Each row below holds a small network's activations on one record, seen along a few directions.
Each row is followed by the record's values for the fields D, Z, N, T, S, K.
A field that a record lacks is left out.
The largest differences between rows may come from other fields.
Random noise pushes rows far along 4 fixed directions. That doesn't count. These rows show it; they differ only by the noise:
[-235  146   76  -93   82 -143  171   13 -196  261   95  224   -5  -34
   42  174 -131 -235   77  294   89 -131   46]
[-380  190  153 -191    2 -148  177  275 -261  389  155  187  -10   11
  188   38 -139 -149   54  418  -78 -193  111]
[ 117 -193 -240  237  308 -232   -7 -452   32 -198 -162  235  181 -122
 -279  503    8 -281   -5 -100  279   -4 -222]
[  25 -268   34   48  -19 -235   46  -38    4  101 -130  139   20  125
  207  252   43   99   16 -217   24   54  -17]
[-209  673  320 -529  136  184  406 -249 -419  544   75  380 -306  -65
  262  803 -265 -212  459  175  623  185  554]
[ 149 -119   94  -53   27 -110  136 -309  -26  134 -185  217 -108  106
  224  570    5   81  181 -384  335  232  141]

[ 379 -259  -51  386 -510 -307  164 -563  223   12  -40  -60 -230  204
 -125 -432  -17 -185  -28 -192   33  -47 -167] : (D d4; Z z1; N n6; T t2; S s1; K k1)
[ 493  -62   -7 -179 -529   -2 -141 -104  207   59 -336 -224 -255  253
  481  321  234  513  165 -654  -73  365  340] : (D d4; Z z1; N n1; T t2; S s1; K k1)
[ 176  337   54  -49  327  225  142 -631  -85  -95  170  213 -144 -172
 -469  303 -249 -421  285    4  751   84  -24] : (D d2; Z z2; T t1; S s1; K k3)
[-114   98   -4   69  412  212   -5 -169  -59  -94  231  134   45 -305
 -350   39  -68 -308  -55  182   77 -112 -121] : (D d3; Z z2; N n1; T t2; S s2; K k1)
[-272 -197 -151   -8  338   95   81   93 -113  -64  -27  179   64  -10
   67  240  -47  208  -18 -146  -11  130   48] : (D d2; Z z2; N n4; T t2; S s1; K k1)
[  30  362  -46 -391 -150  -21 -104  105 -158  139 -203  -68   83  -25
  140  804   45   22  101  139   24   71  327] : (D d6; Z z1; N n5; T t2; S s1; K k2)
[ 134 -215  -32  337  -43 -309   39 -326  268 -184  134   64  -13  -85
 -338 -481  -53 -474 -250  220   58 -334 -515] : (D d6; Z z2; N n4; T t2; S s1; K k1)
[ 371    0  611   94 -186  276  222 -381  304  100  245   40 -441   51
   70 -616  -44 -161   92 -288  322   62  -71] : (D d1; Z z2; T t3; S s2; K k1)
[-163  -33  155 -284  356  172  -23  362 -178  111 -127  -13  133 -126
  419  458  141  397   -1 -273  172  228  218] : (D d3; Z z2; T t3; S s1; K k2)
[  68   29  316  -14  219  490  271 -231   24   10  224  117 -292  -62
  -54  -36 -161   35  164 -297  432  348   78] : (D d3; Z z2; T t3; S s1; K k2)
[ 149   35  -37 -123  225  234 -122  -96   88 -211 -202    0  -29 -140
   38  445   94  138   51 -309  248  309  103] : (D d1; Z z2; N n6; T t2; S s1; K k1)
[ 682 -480  -81  477 -572  -60  -11 -637  371 -168  -26 -170 -261  355
 -233 -315   91   91  106 -630  -33  206 -173] : (D d4; Z z1; N n4; T t2; S s2; K k1)
[  80  137  -88  -90  -10  173   -5  -46 -156   87   31  -23 -163   12
  -38  237  -60  108  149  -85   44  152  285] : (D d6; Z z2; N n6; T t2; S s2; K k1)
[ 288 -127  147    4 -209  295 -105  -73  196  -61   68 -210 -233  148
   86 -123   98  375   90 -425  -22  303   50] : (D d4; Z z2; N n3; T t2; S s1; K k1)
[-355 -247 -370  -26  151   -7 -169  417 -324   11   -9   57  196  199
  -30  257  -63  337  -38   45 -527   75  247] : (D d2; Z z1; N n3; T t2; S s2; K k1)
[ 160 -235 -362  256  318 -157 -270 -251  213 -499 -373   23  421 -210
 -286  583  196 -110 -171 -205  190   33 -340] : (D d1; Z z1; N n5; T t2; S s1; K k2)
[ -36  127  -80   29 -342   38  125   82   25  187  169  -24 -249  137
  -47 -236 -176  -28   23  126 -288  -25  179] : (D d6; Z z1; N n2; T t2; S s1; K k1)
[ 105   52 -163  -68 -367   -2  -44  -41 -170  104  -75  -98  -93  163
  -26  131    2  111  118  -24 -270   65  249] : (D d6; Z z1; N n6; T t2; S s2; K k2)
[ -36 -165 -190  126  106  -30  105 -183 -107  -74   73  126  -71   50
 -201   24 -176  -36   64  -71  148  150   62] : (D d2; Z z2; N n3; T t2; S s1; K k1)
[-334 -564 -296  541  111 -362  122   70   31  -38  192  168  207   50
 -303 -598  -93 -264 -254  252 -296 -282 -478] : (D d3; Z z1; N n4; T t2; S s1; K k1)
[ -47 -345  134   52 -198 -113  160  166   59   81   -2   14 -168  228
  402 -293  -98  397  -28 -328    0  126   16] : (D d6; Z z2; T t3; S s1; K k2)
[-322 -217  380  142  228 -148  103  364  -20  117  217  -28  111   11
   52 -874   11  -11 -267  264  -87 -384 -440] : (D d3; Z z2; T t1; S s1; K k3)
[-171 -290   40  126 -475 -736   42  559   63  246 -106  -91   87  282
  324 -526   31   30 -278  310 -367 -411 -255] : (D d6; Z z1; N n5; T t2; S s1; K k3)
[ -95  112  -63   43  174  195  162 -224    1   44  120  170 -164  -64
  -82  160 -139  -37  106 -122  155  149  131] : (D d3; Z z1; N n2; T t2; S s1; K k1)
[ 505 -146  215  166 -426   44  -89 -188  302 -110  172 -263 -165  111
  -28 -763   95   21  -41 -239 -123  -26 -143] : (D d5; Z z2; T t3; S s2; K k1)
[ 155  -33  122    3  159  144  100 -336   42  -88   58  176 -177  -24
  -47  -59  -75  -83   83 -191  220   60   14] : (D d2; Z z2; T t3; S s2; K k1)
[ 286  318  154  -29 -125   48   66 -342   89  -66  158  -59 -121 -108
 -115 -324  -68 -287  122   73  317  -70    0] : (D d5; Z z2; T t3; S s2; K k1)
[ 382  157  -18  -86 -367   42  104 -278   60  217 -156  -33 -280  161
  162  450    5   97  189 -370  159  279  419] : (D d6; Z z1; N n2; T t2; S s1; K k1)
[ 229 -336  272 -253  -34  160 -314  240  192 -226 -357 -234   47  168
  651  209  371  817    7 -783  -52  383  151] : (D d5; Z z2; T t1; S s2; K k1)
[   2  -76 -366  144  105  280  -77    3 -118 -106  -32  -59   20   10
 -287  194  -38  119   81  -91 -230  177  187] : (D d6; Z z1; T t3; S s2; K k1)
[-129 -505 -198  256 -319 -375  -27  296   22  109  100   15   90  278
   39 -564  -24   79 -252   67 -581 -246 -247] : (D d2; Z z1; N n1; T t2; S s1; K k2)
[ 298 -427  -26  408   -5  180 -154 -177  219 -267  167 -219  -36   41
 -343 -593   79   78 -117 -273 -198  -11 -307] : (D d4; Z z2; T t1; S s2; K k1)
[  13  -47   67  179 -202 -174  410 -328  -30  282   70  237 -306  196
 -107 -313 -213 -251   80   27  152 -103  -96] : (D d2; Z z1; N n1; T t2; S s1; K k3)
[  20   98  100  232   63  -14  297 -484  105   -6  298  198 -157 -151
 -435 -440 -218 -614  -54  302  258 -248 -279] : (D d2; Z z2; N n5; T t2; S s1; K k1)

Which values does each new row have?
[ 426   56  122 -200  264  405 -102 -515  137 -370 -286   31  -76  -91
  161  696  129  304  219 -733  574  553  233] : (D d5; Z z2; T t3; S s2; K k1)
[-185  180 -153 -177  167    7 -263  439  -54  -53  -17 -101  256 -105
   66  262  117  165  -91  138 -201  -76   18] : (D d3; Z z1; N n2; T t2; S s1; K k3)
[-601  -75  -32 -107  175 -279 -173  801 -227   57  237  -31  341    8
  101 -509  -71  108 -269  547 -465 -485 -214] : (D d2; Z z2; T t1; S s1; K k3)
[  82 -492 -583  431   99 -423 -257 -118  134 -437 -226   18  404   10
 -368  176   76 -105 -259  -17 -158 -135 -456] : (D d6; Z z1; N n4; T t2; S s1; K k2)
[-258  199  104 -186 -290 -300  -59  503 -113  256   37 -149  152   99
  229 -227   66    0  -85  514 -281 -354 -125] : (D d4; Z z1; N n4; T t2; S s1; K k3)
[  55 -617 -441  400  495 -364 -201 -100  175 -488 -482  106  490  -60
 -208  505  253   80 -230 -320  106   53 -526] : (D d3; Z z1; N n4; T t2; S s1; K k3)
[ 266  -68  112  -51 -159  149   86  -71   -8  133   64  -28 -265  196
  183   19  -69  284  186 -436  108  221  284] : (D d6; Z z2; T t3; S s2; K k1)
[ 196  237 -305  268   -3  244   78 -604  -10 -120  172   22 -110 -113
 -703   79 -141 -449  231  192  147   61  -25] : (D d4; Z z1; N n4; T t2; S s2; K k1)
[ -53  268   15  -43  -78 -183  157 -175   -5  130   49  141  -22 -117
  -58   31 -113 -466   83  321  338 -104   -8] : (D d1; Z z1; N n5; T t2; S s1; K k1)
[-107 -342 -367  330   38 -295  -55   86  146 -222  -19   63  135  -13
 -208 -266  -33 -122 -291   87 -396 -211 -267] : (D d2; Z z1; N n2; T t2; S s1; K k1)
[-106  150 -127  169  110  168 -177  138   11 -111  378 -196  150 -200
 -492 -585  -10 -267 -107  504 -341 -362 -275] : (D d4; Z z2; T t1; S s2; K k1)
[-170 -489 -231  251  166 -164   27   80    3  -75  -74  167  151  121
   12   75    5  162  -76 -206  -47  113 -212] : (D d3; Z z1; N n4; T t2; S s1; K k2)
[ 142  -88  -90 -111 -301 -421  -88   69   92    3 -378  -46   89  152
  248  389  107   93  -48  -51  -36   -7    5] : (D d6; Z z1; N n5; T t2; S s1; K k3)
[ 153 -508  134  447 -191 -318  348 -382  258   29  287  181 -340  159
  -98 -944 -231 -269 -121 -156  220 -147 -411] : (D d6; Z z2; T t3; S s1; K k1)
[-495  311  390 -250  237   97  146  516 -278  371  356   31  -48 -121
  150 -409 -154  -60  -37  466   77 -291  -27] : (D d3; Z z2; T t1; S s1; K k3)
[ 288 -797  233  354 -342  101 -108  193  361  -89   63 -290 -182  389
  249 -845  198  641 -126 -687 -447  153 -221] : (D d4; Z z2; T t1; S s2; K k1)
[-163 -198 -114  140   88  -34   76   84   -7  133  107  119   29   36
   19  -21  -24   34  -99  -69 -189  -16   -6] : (D d3; Z z1; N n2; T t2; S s1; K k1)
